Each row below holds a small network's activations on one input, seen along a few directions.
Each table varies a few parts of the input and shows all the possible inputs, shuffled.
Descriptions start from the smaller parts, as in this example, which fits no table here: one of 6 places along a line, together with either a single point or (one of 2 separate values, together with one of 5 places around a ring) or one of 11 places around a ring.
Shared parts are said once, and a part with two or three values counts as separate values.

Other details of the inputs shift rows strongly along three fixed directions, in all tables alike. That doesn't count.

Table:
x1: 31 0 -20 -2 -11 -6 3 14 12 -5 -54 -26 20
x2: 9 4 14 1 29 25 37 11 -2 5 26 -8 -7
x3: 9 -9 -12 -13 -47 -53 -50 -19 2 -18 -58 -15 56
x4: -6 16 1 -1 9 8 30 -9 -11 17 2 8 12
x5: -23 5 5 -25 -2 -28 40 -76 10 -9 50 19 11
x6: -18 13 0 -51 -29 -50 -10 -34 2 3 37 37 -3
x7: 27 8 -16 0 -10 5 -4 14 14 -1 -46 -26 15
x8: 6 -16 -10 25 -12 20 -49 22 -8 -8 -10 11 -31
x9: 1 -4 -11 -29 -39 -30 -34 -15 -7 -13 12 30 -1
x10: -4 -5 -2 -10 -16 -15 -14 3 -4 -4 6 9 -19
x11: 10 -29 3 27 -12 17 -45 22 -15 -13 5 7 -26
x12: 7 -12 -2 3 -1 16 -5 15 -8 -8 12 5 -17
x13: -10 -29 -25 -6 -47 -29 -70 -5 -22 -31 14 27 -11
x14: -13 -3 18 -17 13 4 21 -5 3 10 13 7 19
x15: 24 -21 -16 -6 -44 -36 -16 -3 0 2 -62 -12 51
x16: -7 -9 -19 22 -15 25 -54 23 -8 -18 1 -7 -20
x17: -24 22 11 -29 8 -5 10 -11 3 10 47 23 -23
x18: -9 7 13 -61 -17 -55 15 -45 -3 -1 67 43 14
x19: -6 -10 -20 22 -11 25 -52 22 -12 -17 -1 -5 -22
x20: 11 35 13 17 22 6 57 9 18 18 -59 -40 30
x21: 31 11 -10 -13 6 -37 28 -10 29 11 -43 -17 37
x22: -1 8 -3 2 3 9 -22 4 6 3 7 13 -15
x23: -6 -20 2 22 -3 31 -25 31 -17 -6 9 1 -47
x24: -9 -12 2 60 13 62 -27 34 -29 8 -7 7 -37
x25: 24 8 -6 -20 -6 -40 34 -3 26 8 -43 -29 30
x26: -15 -10 9 -36 -38 -34 9 -77 -1 -14 51 41 1
x27: -8 4 29 34 43 56 -2 20 -6 8 -3 -5 -19
x28: 16 23 -16 8 46 12 51 12 22 9 -34 -45 21
x29: 3 20 -2 -10 23 23 26 4 7 9 12 0 -8
x30: -6 3 -4 -17 4 -26 10 -13 -1 -8 29 3 11
x31: -26 -30 21 20 -4 35 -32 29 -18 0 11 5 -30
x32: -27 -3 12 3 32 16 16 2 -2 8 23 -4 11
x33: -10 -4 12 44 -4 58 -27 30 -32 -12 1 11 -29
x34: -16 -1 -2 3 22 0 25 -6 -7 14 11 -3 21
x35: 12 9 19 21 23 26 19 23 12 11 -65 -49 14
x36: 0 -11 -10 0 -38 12 -59 12 -10 -17 8 16 -20
x37: 21 16 6 -5 23 -11 59 10 25 13 -33 -41 18
x38: 30 -8 -19 -4 -21 -42 -3 -3 10 -10 -38 -35 46
x39: -10 21 14 -7 -9 -23 2 -25 -2 5 6 32 19
x40: -12 20 6 -16 23 4 11 -13 5 13 43 30 -18
x41: -12 12 11 -45 4 -48 18 -40 10 7 58 45 7
x42: 21 6 -12 -23 -7 -52 21 -18 18 -4 -23 -27 50
x43: -4 5 -12 -8 15 -10 14 -5 1 -2 15 -4 5
x44: -2 27 10 18 56 51 31 20 19 18 14 -10 -22
x45: -35 13 34 -33 36 -13 37 -31 9 24 61 39 13
x46: -6 16 6 -6 32 15 38 9 8 11 10 -7 -20
x47: -4 -21 8 12 -26 4 3 -33 2 -12 -2 -5 -20
x48: -9 -10 -1 19 -6 31 -33 29 -13 -5 6 2 -49
x49: 29 -6 -9 -11 -22 -26 4 2 10 -9 -32 -17 27
x50: -7 -33 -21 -5 -53 -33 -73 -3 -21 -30 18 23 -8
x51: -11 22 11 -19 47 22 54 -5 2 11 50 16 -20
x52: -17 22 14 20 40 36 51 11 -8 28 1 -11 -13
x53: 33 -8 -5 -10 -32 -44 1 2 13 0 -46 -32 31
x54: 2 12 -1 -7 21 -2 15 -3 11 8 9 11 -4
x55: 0 -1 1 15 26 25 4 14 0 2 11 10 -26
x56: 3 -15 7 -1 -14 -6 -10 11 -6 -5 5 -4 -15
x57: 7 -32 -5 10 -41 -12 -63 10 -13 -19 4 23 -15
x58: 33 -2 -17 -5 -11 -14 13 9 15 -2 -49 -26 26
x59: 37 -8 -7 -5 -22 -42 -5 -6 16 0 -39 -16 37
x60: -10 10 -11 12 24 30 -1 13 -4 -1 18 -6 -19
x61: 6 17 -9 21 -6 -7 7 1 1 -5 -49 -26 40
x62: -7 14 -14 -9 13 -8 10 -6 5 -2 11 -2 4
x63: -18 -18 -18 28 -31 5 -52 5 -35 -10 -2 13 -4
x64: -19 -39 1 5 -52 -15 -61 4 -30 -4 5 27 -14
x65: -28 39 19 -41 26 -8 40 -23 16 20 63 22 -14
x66: 32 -19 -2 51 1 32 16 -9 22 -8 -65 -44 2
x67: -8 3 26 24 36 65 5 24 -14 2 0 -10 -18
x68: -8 -12 13 41 39 52 12 27 -12 19 2 0 -18
Description of these inputs: one of 4 separate values, together with either a single point or one of 5 places around a ring or one of 11 places along a line.
Q: The inputs of x65 and x16 match in every part but the choice among 4 separate values. If x35 is changed in the same way as x65 into x16, which row does it become?
A: x3
Q: The inputs of x22 and x17 match in every part but the choice among 4 separate values. If x68 is changed in the same way as x22 into x17, which row does it become?
A: x64
Q: Which other rows does x9 become when the choice among 4 separate values takes its other values? List them by row number.
A: x8, x48, x62
Q: Which other rows does x4 become when the choice among 4 separate values takes its other values? List them by row number.
A: x24, x52, x63
Q: Which other rows does x29 become when the place on the line of 11 takes its other values? List them by row number.
A: x1, x2, x7, x9, x12, x18, x36, x49, x51, x58
Q: Which other rows does x67 become when the place on the ring of 5 takes its other values? List them by row number.
A: x4, x14, x15, x33

Table:
x69: 36 0 -25 28 4 27 1 30 22 -10 -62 -52 -12
x70: 9 -6 24 32 44 51 57 18 6 16 -21 -32 -4
x71: -21 -10 -2 -14 -36 -16 -28 -45 -11 -18 40 43 -13
x72: 2 5 -1 35 42 71 23 19 6 -5 22 -17 -53
x73: -27 9 -10 -1 27 20 -15 15 -17 -2 63 24 -30
x74: 3 39 -9 -19 30 -30 48 -19 23 16 -29 -25 65
x75: -6 42 -5 -24 23 -12 24 -17 17 16 5 15 15
x76: 15 -10 -15 46 -22 27 -22 7 -1 -12 -63 -29 1
x77: -22 35 10 0 33 17 41 -23 10 15 11 3 5
x78: 9 11 1 -22 -28 -34 -25 -7 8 10 -29 16 16
x79: 8 1 12 -17 -20 -23 20 -37 13 4 -14 5 16
x80: 6 12 -17 -17 26 -11 33 -8 15 -1 14 -21 9
x81: 0 -36 -9 11 -55 -30 -52 -10 -24 -17 -23 5 25
x82: -5 -10 23 -16 -1 -17 25 -22 2 2 26 14 -2
x83: -19 2 31 -2 17 9 36 -16 -9 16 25 16 -2
x84: -12 1 -6 -4 23 10 14 -13 -5 -11 61 9 -18
x85: 43 -1 -11 25 -3 27 -7 48 17 -2 -74 -45 -13
x86: -11 -30 -7 8 -50 -22 -82 13 -30 -15 -13 18 13
x87: 34 11 -35 -2 5 -16 11 18 19 -8 -50 -45 31
x88: -31 -18 16 -17 0 -11 5 -30 -22 -3 70 37 -2
x89: -40 -3 22 15 27 33 2 7 -29 8 51 21 -15
x90: 8 -26 1 23 -24 14 -62 43 -16 -1 -37 3 -11
x91: -4 -4 -4 -28 -51 -35 -59 -3 -8 -5 15 42 -19
x92: 22 12 -5 -59 -39 -73 11 -38 31 3 -16 4 25
x93: 6 -19 14 24 26 53 5 45 -6 2 11 -16 -49
x94: 26 0 0 -23 -28 -34 8 -23 23 0 -18 -5 9
x95: -12 -1 5 29 44 46 -2 46 -19 12 13 -3 -15
x96: -15 -13 21 -2 -11 11 -10 -19 -11 -7 48 35 -46
x97: -5 -7 11 -18 -34 -36 -31 -5 -4 3 -21 18 26
x98: -9 11 22 -23 -4 -34 25 -22 7 19 -10 7 36
x99: -8 -1 3 -19 28 -1 28 4 0 5 45 1 -11
x100: -10 13 -1 -13 32 -1 22 18 -3 14 31 4 2
x101: 31 -33 -18 9 -34 -36 -12 1 6 -15 -58 -34 40
x102: 7 22 -6 -15 33 -21 73 -40 24 9 -9 -26 52
x103: -16 23 26 -8 12 3 29 -21 6 19 4 11 3
x104: 31 -5 -20 -6 -4 -24 4 26 10 -2 -41 -35 30
x105: 12 -27 3 -22 -47 -38 -29 -12 0 -12 6 14 1
x106: 32 -12 -26 25 -2 -8 12 2 15 -16 -58 -51 32
x107: -7 -6 -21 9 -9 0 -51 16 -16 -9 -2 10 3
x108: -11 -20 9 5 -16 16 -49 37 -22 -1 22 25 -39
x109: 3 -11 -26 26 -31 25 -73 37 -14 -19 -14 7 -39
x110: -27 -1 -1 3 1 -2 -1 -29 -21 -7 40 21 3
x111: 6 12 3 36 46 59 46 7 13 1 -4 -28 -28
x112: -26 28 9 2 25 24 6 -8 -2 8 27 21 -14
x113: 14 -33 -3 20 -26 26 -56 53 -18 -14 -13 -3 -40
x114: -11 23 -9 -28 -3 -50 21 -42 10 4 -5 0 59
x115: 5 -1 17 38 11 44 18 8 -3 8 -31 -15 -15
x116: -7 5 18 23 4 37 -21 22 -7 8 -15 7 -23
x117: -16 14 -11 -42 -24 -30 -27 -25 -4 -14 60 48 -26
x118: 11 9 3 -11 41 -5 64 -4 18 11 18 -25 18
Q: The inputs of x82 and x96 match in every part but one. If x93 is changed in the same way as x82 into x96, which row does it become?
A: x92
Q: Describe the family of inputs behind these rows.
A: one of 5 places around a ring, together with one of 10 places around a ring
Q: A walk changes only the place on the ring of 10. It starts at x95 and steps to x86. List the rest of the walk in order.
A: x89, x81, x88, x101, x118, x99, x104, x100
Q: Which other rows does x77 become when the place on the ring of 5 takes its other values? List them by row number.
A: x89, x98, x103, x114
Q: Which other rows does x105 become when the place on the ring of 5 takes its other values? List them by row number.
A: x72, x84, x94, x118

Table:
x119: 8 -12 -2 18 -18 7 -17 3 -1 -7 -28 -8 -2
x120: 24 -4 -8 4 -25 -21 -1 -7 16 -2 -61 -25 30
x121: -21 -23 12 23 -15 32 -43 13 -29 -10 29 24 -42
x122: -20 -27 10 38 1 54 -37 25 -32 -12 31 12 -48
x123: -5 36 21 -16 52 2 80 -17 20 28 4 -12 26
x124: -13 23 22 15 72 53 76 1 7 19 32 -16 -16
x125: 5 -18 4 47 2 49 -18 35 -12 -3 -28 -21 -24
x126: -12 15 4 -45 3 -29 7 -19 4 3 65 41 -16
x127: 17 -9 -2 33 -1 21 -4 27 1 3 -59 -33 10
x128: -11 25 20 15 73 45 75 10 7 23 16 -21 -2
x129: 3 12 12 53 65 78 45 37 4 17 -26 -37 -15
x130: 6 3 -17 -38 -44 -53 -35 -15 3 -12 4 20 8
x131: 21 2 -13 -11 -34 -49 -7 -21 15 1 -60 -13 53
x132: 26 -8 -16 8 -23 -22 -1 -6 13 -6 -60 -31 33
x133: -34 9 19 -22 4 -9 0 -33 -13 5 64 50 -8
x134: 12 -7 -16 38 19 54 -19 55 -2 -7 -23 -35 -35
x135: 0 -4 -13 -33 -34 -34 -35 -7 -2 -10 22 27 -10
x136: 8 40 8 -49 26 -59 93 -49 37 26 -10 -17 68
x137: 19 -5 -13 2 -24 -28 -10 -9 9 -3 -53 -19 44
x138: 16 -8 -10 4 -22 -20 -4 -10 9 -8 -40 -18 25
x139: -13 -10 -9 -6 -16 5 -46 14 -21 -18 46 27 -42
x140: 22 -11 -16 25 9 31 -17 44 1 -9 -14 -22 -25
x141: -6 -12 -15 -13 -20 -4 -40 9 -12 -15 34 21 -30
x142: 10 -18 -8 48 1 42 -24 31 -10 -7 -39 -25 -5
x143: -12 38 9 -17 58 23 56 7 15 20 41 -2 -21
x144: 33 -10 -22 4 -9 -9 -19 25 13 -9 -34 -23 3
x145: -40 -7 21 7 20 36 -4 -2 -30 0 80 36 -47
x146: -28 8 16 -39 -11 -32 6 -49 -5 2 60 49 -3
x147: -30 4 20 -36 -15 -31 -1 -39 -10 3 59 48 -2
x148: -14 -15 0 -19 -39 -36 -38 -21 -15 -10 16 28 12
x149: 13 -11 -6 1 -34 -28 -23 -3 2 -3 -48 -9 29
x150: 25 40 -1 -47 38 -40 76 -17 44 24 -8 -17 35
x151: -14 -21 0 7 -26 -4 -40 0 -21 -11 11 19 -8
x152: 6 -12 -13 3 -31 -25 -29 -10 -4 -9 -26 1 24
Q: The inputs of x145 and x125 match in every part but one. If x134 is changed in the same way as x145 into x125, which row does it become?
A: x143
Q: Describe the family of inputs behind these rows.
A: one of 2 separate values, together with either one of 5 places along a line or (one of 3 separate values, together with one of 4 places along a line)
Q: Which other rows does x141 become when the choice among 2 separate values takes its other values? List them by row number.
A: x135
Q: Which other rows does x145 become when the choice among 3 separate values takes its other values? List them by row number.
A: x122, x136
